A small network was trained on invented records. Each row is its activation on one of them, seen along a few directions.
Here are examples, each followed by its value of one field, Solu.
The word none means that the record has no Solu.
The largest differences between rows may come from other fields.
In the rows, zero is written as 500.
Random noise pushes rows far along 5 fixed directions. That doesn't count. These rows show it; they differ only by the noise:
457  469  635  285  642  147  272  678  684  417  224  345  563  583  380  514  403  367  651  408
534  418  629  459  458  487  421  506  523  483  460  291  456  592  516  557  552  505  450  545
621  476  660  454  561  340  301  565  434  421  315  273  484  659  424  530  448  478  553  486
642  466  534  574  407  559  515  467  329  491  505  354  434  562  490  450  565  528  472  700
476  329  545  544  266  845  638  351  510  597  718  339  415  490  637  525  730  598  260  759
440  480  422  431  453  475  616  542  603  478  500  570  519  346  408  388  609  354  617  737
458  471  379  454  342  298  680  611  583  573  537  445  440  435  571  379  548  435  527  704

527  508  561  527  480  611  419  357  391  432  503  435  491  536  454  554  582  600  532  534 : e2
586  532  592  623  539  648  561  421  405  354  541  427  399  433  480  781  586  514  518  292 : e6
608  516  475  609  466  366  482  536  331  554  432  356  490  681  533  423  345  602  452  491 : none
585  517  463  545  517  415  575  516  360  472  446  435  414  461  448  591  423  561  542  422 : e6
256  316  614  251  551  472  345  484  774  717  367  464  697  493  573  463  452  545  408  440 : e5
257  439  424  417  569  533  481  475  705  539  506  634  655  371  474  420  529  436  541  538 : e3
469  587  509  474  554  123  565  696  593  421  489  608  465  374  533  520  446  400  672  328 : e1
545  463  353  616  276  544  745  445  274  614  692  433  426  538  802  418  497  676  321  581 : e7
300  474  672  374  591  350  341  495  667  463  386  342  587  571  535  593  482  540  508  318 : e2
430  427  447  366  620  478  433  504  431  505  346  542  700  506  463  308  376  540  514  520 : e7
437  545  526  427  371  145  652  600  743  680  562  338  293  566  804  666  488  476  445  247 : e5
501  485  480  361  584  479  432  591  659  519  454  479  571  557  361  523  478  376  573  593 : e3
555  581  545  456  676  520  415  484  380  403  403  627  662  419  262  390  446  439  605  561 : e1
414  605  314  269  635  446  527  642  824  490  396  698  601  316  246  333  458  229  719  771 : e4
371  507  416  427  589  327  512  551  625  528  341  601  674  371  417  296  368  485  566  502 : e8
467  459  518  537  415  797  562  325  431  542  612  565  499  416  549  523  674  545  353  506 : none
666  476  299  534  437  475  569  495  309  619  418  532  556  539  444  165  381  688  447  761 : e8
578  478  563  471  515  804  433  414  498  461  531  482  538  548  426  586  552  534  399  678 : e4

Here are new rows. What is Solu for each?
639  522  497  566  465  624  491  482  537  549  638  327  296  623  560  626  574  500  464  506 : e3
660  593  582  596  551  486  521  397  286  446  470  602  435  513  477  590  503  499  603  400 : e5
641  465  591  521  453  556  380  555  395  526  449  288  439  724  543  552  390  603  423  440 : none
320  382  523  401  527  753  585  403  645  527  540  508  557  317  457  647  584  533  405  457 : e6
737  613  260  635  201  175  838  663  347  778  645  361  248  579  835  368  465  554  486  621 : e5
648  615  539  591  596  476  520  507  345  331  428  451  428  432  399  735  505  453  637  288 : e6
386  429  489  293  524  559  445  459  750  472  513  505  499  481  486  529  506  421  545  452 : e7
380  671  406  527  424  88  675  567  691  334  634  712  377  226  575  645  573  318  714  231 : e1
543  573  515  553  480  510  528  551  569  436  493  523  433  482  447  546  492  384  609  466 : none
